These are the activations of a small neural network, seen along a few directions. Each row is one input.
In each table, some parts of the input vary, and every possible input appears once, in random order.
Descriptions start from the smaller parts, as in this example, which fits no table here: ring(8) and (point or line(11) or (values(3) and line(6))).
Shared parts are said once, and a part with two or three values counts as separate values.

Other details of the inputs shift rows strongly along two fixed directions, in all tables alike. That doesn't count.

Table:
R1: [-32  14  -8  19 -18 -27  19 -29 -45   6  -8]
R2: [ 16  17   4  -3  55  25  17  41   7  25 -14]
R3: [ -8   8  -3  13  30 -17  17  -4 -22   2 -17]
R4: [-25  -3  -2   0 -45 -14 -13 -34  -8 -14  28]
R5: [ 14  10  24 -16  40  21 -18   8  35   0  -7]
R6: [ 18 -22  19  -9 -42  35 -14  -5  47 -20   8]
R7: [ -4   2  12 -27 -18  -5 -21 -28  12 -16   8]
R8: [-30   1 -21  25 -21 -21  19 -10 -42   9  12]
R9: [ -3 -10  -1  34   7  -5  36  19 -19   3 -43]
R10: [ -5   7  -6 -36 -46  -3  -7 -21  -3  -6  18]
R11: [ -3 -26   6  -3 -82 -28  -5 -24   1 -22  10]
R12: [-24  -5  -8  17  -7 -19   9 -13 -26   1  13]
R13: [-11 -23 -14  44 -15 -39  37  10 -31   6 -28]
R14: [ 20  19  13 -23  26  36  -7  27  30   9  -1]
R15: [ -3  13  12 -14  23  20   1  19   7   5   3]
R16: [ 20   9   7 -37 -10  24 -29  -3  30 -16   6]
R17: [ 20   4   6 -10  21  32 -13  28  34  10  13]
R18: [ 20 -12  34 -21 -41  10 -21   3  37 -24  -4]
R19: [  7  -3  11   4  25   6 -15   2  22   4   9]
R20: [  8 -24  16  -6 -60  13 -17 -12  32 -22   8]
R21: [27 -2  2 13 59 19 -5 29 22  3 -6]
R22: [ 21   5   6 -42  -8  23 -27  -3  30 -16   7]
R23: [  7   2  16  -9  29  33 -18  30  34  13  16]
R24: [-11   1 -28  25   0 -21  26   4 -36  24   0]
R25: [ -7  10 -22  21  16 -28  25 -12 -40   1 -25]
R26: [-19  12   6 -24 -42  -1 -12 -22  -5  -3  17]
R27: [18 -7 -7 17 50  2  5 21  3  6 -7]
R28: [ 26 -17  16  34  30   5  23  44  11   8 -24]
R29: [ 26  15   8   4  67  22   1  26  20   9 -28]
R30: [ 20 -11  23  -2  12  45   2  26  40  -9 -26]
R31: [-24  -2 -20  27   4 -17  26   7 -42  15   7]
R32: [-25  13  -6  22  11 -17  25 -10 -41   6 -13]
R33: [  7  -3 -23  19  15  -5  11  10 -20   7  -4]
R34: [ -2   2 -21  17  12  -4  20  17 -20  14   3]
R35: [ 20  -9  -2 -26 -13  18 -29  -1  27 -11  21]
R36: [-23  11 -13  19 -14 -38  16 -35 -41   1 -14]
R37: [-12   6  17 -27 -17   9 -19 -18  11 -15  16]
R38: [ -3  -5 -11 -23 -47  -2 -14 -16   4 -10  32]
R39: [14 -4 13 13 65 14 -4 27 23 11 -1]
R40: [ 14   9  -3  10  58   2  11  16  -3  15 -30]
R41: [ 11  -7  -7 -16 -23   3 -23 -12  14  -3  17]
R42: [ -7   5 -28  10   9 -25  27  -4 -46  13 -21]
R43: [ -7   9 -26  14  11 -24  25  -5 -44  17 -25]
R44: [ -2  -9 -30  20   5 -24  19   1 -37  15  -5]
R45: [ 15 -26  23 -15 -41  21 -25   0  49 -23   7]
R46: [ -3  17 -15   6  14  -3  28  14 -26  11 -10]
R47: [ -1  -9   8 -13 -19  -4 -22 -23  18 -17  27]
R48: [-21  -2 -16  30 -15 -36  12 -29 -33   3   3]
R49: [  2 -10   2  28   9 -22  32  26 -20   2 -40]
R50: [ 4 -2 16 11 60 23 -2 34 21 14  4]
R51: [  7   0 -22  21  12  -6   9   7 -17  14  -7]
R52: [ 11  10   8 -41 -13  22 -16   4  25  -8  16]
R53: [-24  15  -5   3 -14  -9  16  -8 -33   4   2]
R54: [-25   9   0   6  -6 -17  10 -21 -28   7  -4]
R55: [-13  11 -30  10 -24 -31  18 -26 -49   5 -17]
R56: [ -5  14   4   8  53  13  23  35 -12  23 -13]
R57: [-17   3   1 -11 -42   4 -20 -16   9  -4  30]
R58: [  9   0   4 -32 -19  -1 -22 -27  15 -16   4]
R59: [-10 -15   0  12 -28 -28  18   4 -14 -10 -32]
R60: [ -5   4  24 -34  -9  19 -28 -12  26 -11  17]
R61: [ 21  -4   5 -17  24  28 -12  30  32  10  16]
R62: [-18  17   7 -21 -41   4 -13 -20  -1  -5  16]
R63: [-17  -3 -11  17  15  -6  17  14 -23  18   6]
R64: [-16   3  -2  27  16  -7  10   1 -15  12   3]
R65: [-18   7   0 -14 -46 -25 -14 -47 -13 -24   8]
R66: [ 17 -14  27  -7  14  29  -6  32  40 -13 -28]
R67: [ -4 -14 -15  -7 -44 -27 -13 -40 -11 -12  20]
R68: [27 -4  3 11 60 16 -6 26 24 13 -7]
R69: [27  0  3 15 55 18 -6 25 23  9 -8]
R70: [  3   1  -2 -31 -35 -10 -20 -35   4 -23   7]
R71: [ -2  -4  22 -20 -14  18 -37 -10  37  -6  31]
R72: [ -9  -5   1  -4 -33 -13 -21 -32   6 -20  25]
Description of these inputs: values(2) and (line(6) or (ring(5) and ring(6))).
Changing only the values(2) part turns R5 into R19. The same change can be made to R26. Which row results?
Answer: R23
Change only the ring(6) part in R34. List by row number the other rows that result.
Answer: R4, R8, R21, R33, R72
Change only the ring(5) part in R40. List by row number the other rows that result.
Answer: R25, R29, R58, R70
Change only the values(2) part in R49. List by row number the other rows that result.
Answer: R11

Table:
R73: [ -3  -2   4 -30 -55   4 -37 -29  19 -17  36]
R74: [  5   6  13  -6  19  20 -13  14  23   4  12]
R75: [ -1   7   1 -41 -55   3 -33 -32  16 -20  28]
R76: [-21   3 -23  25  21 -22  35   2 -49  19 -14]
R77: [-38   2 -29   7 -58 -52  12 -57 -62  -6   3]
R78: [-20 -24 -23  40 -76 -43  36 -33 -51 -14 -19]
R79: [ 10  16  14 -19  20  23 -11  14  24   1   5]
R80: [ 52 -16  41   3  71  62 -10  73  80   0 -29]
R81: [-24   4 -23  35  15 -25  30   1 -49  14  -8]
R82: [  5   0   8 -18  13  14 -20  -3  23  -8  12]
R83: [ -2  -2   2 -40 -57   5 -33 -31  18 -14  32]
R84: [ 56 -17  48  -3  75  56 -10  81  77  -4 -24]
R85: [ -8   8   4 -38 -42   4 -28 -29  12 -21  22]
R86: [ 13  11  18 -16  26  24 -17   7  29   3   5]
R87: [  9 -13 -12  80  91 -16  69  71 -34  37 -74]
R88: [-24   6 -27  40  23 -33  48   3 -63  29 -19]
R89: [  1   3   6 -37 -51   2 -38 -40  18 -18  27]
R90: [ 10   0   3 -26 -14   9 -28 -14  26 -10  23]
R91: [-19   8 -27  46  36 -35  47   3 -56  24 -19]
Describe the family of inputs behind these rows.
Answer: line(4) or (values(3) and ring(5))
Change only the ring(5) part in R90. List by row number the other rows that result.
Answer: R73, R75, R83, R89

Table:
R92: [ 35 -10  14  22  36  15  10  50  25   5 -30]
R93: [  4  -8  10  46  33 -10  32  43 -15  13 -40]
R94: [ 28  24  29 -81   7  46 -65 -10  72 -16  17]
R95: [  2 -17 -25  52  15 -16  45  17 -31  10 -40]
R96: [ 13   8  24 -15  59  51 -27  41  54  17  34]
R97: [ 19 -24   6 -15 -35   4 -17  -5  27 -29   2]
R98: [  4  -2   3 -40 -32  24 -48 -12  35   0  59]
R99: [-14  19 -37  50  72 -11  62  46 -69  47 -22]
R100: [-16   7 -17 -38 -74 -31 -41 -81 -13 -27  38]
R101: [-13  29   4 -15  16  10  13   2 -14   2  -4]
R102: [-20  15 -10 -55 -98 -14 -23 -63 -21 -21  29]
R103: [ 14  34  18 -15  95  33  -1  37  22  20 -29]
R104: [ 26   2  22 -49  12  43 -72  -4  71 -13  55]
R105: [ -8 -19   2  40 -20 -14  29   0 -22   3 -24]
R106: [-13 -13 -15  66  46 -42  72  36 -54  26 -55]
R107: [  3 -20 -14  21 -19 -34  30   1 -22   0 -24]
R108: [  8 -21  -9  27 -33 -14  20  -8 -10  -3 -17]
R109: [ 14   9  21  -7  74  36 -31  25  46   8  28]
R110: [-37 -20 -24  41 -69 -48  33 -39 -55 -10 -18]
R111: [-34  11  -6 -32 -76  -6 -13 -41 -12 -11  43]
R112: [ 18  21  22 -20  71  32 -27   9  40   2   8]
R113: [-34 -25 -18  20 -81 -53  18 -43 -54 -24  -7]
Describe the family of inputs behind these rows.
Answer: values(2) and (ring(5) or ring(6))
A walk changes only the ring(6) part. It starts at R112 and steps to R103. List the rest of the walk in order.
Answer: R101, R111, R96, R109
Which other rows agree with R104 in the values(2) part? List them by row number.
Answer: R92, R94, R95, R97, R98, R99, R100, R102, R107, R108
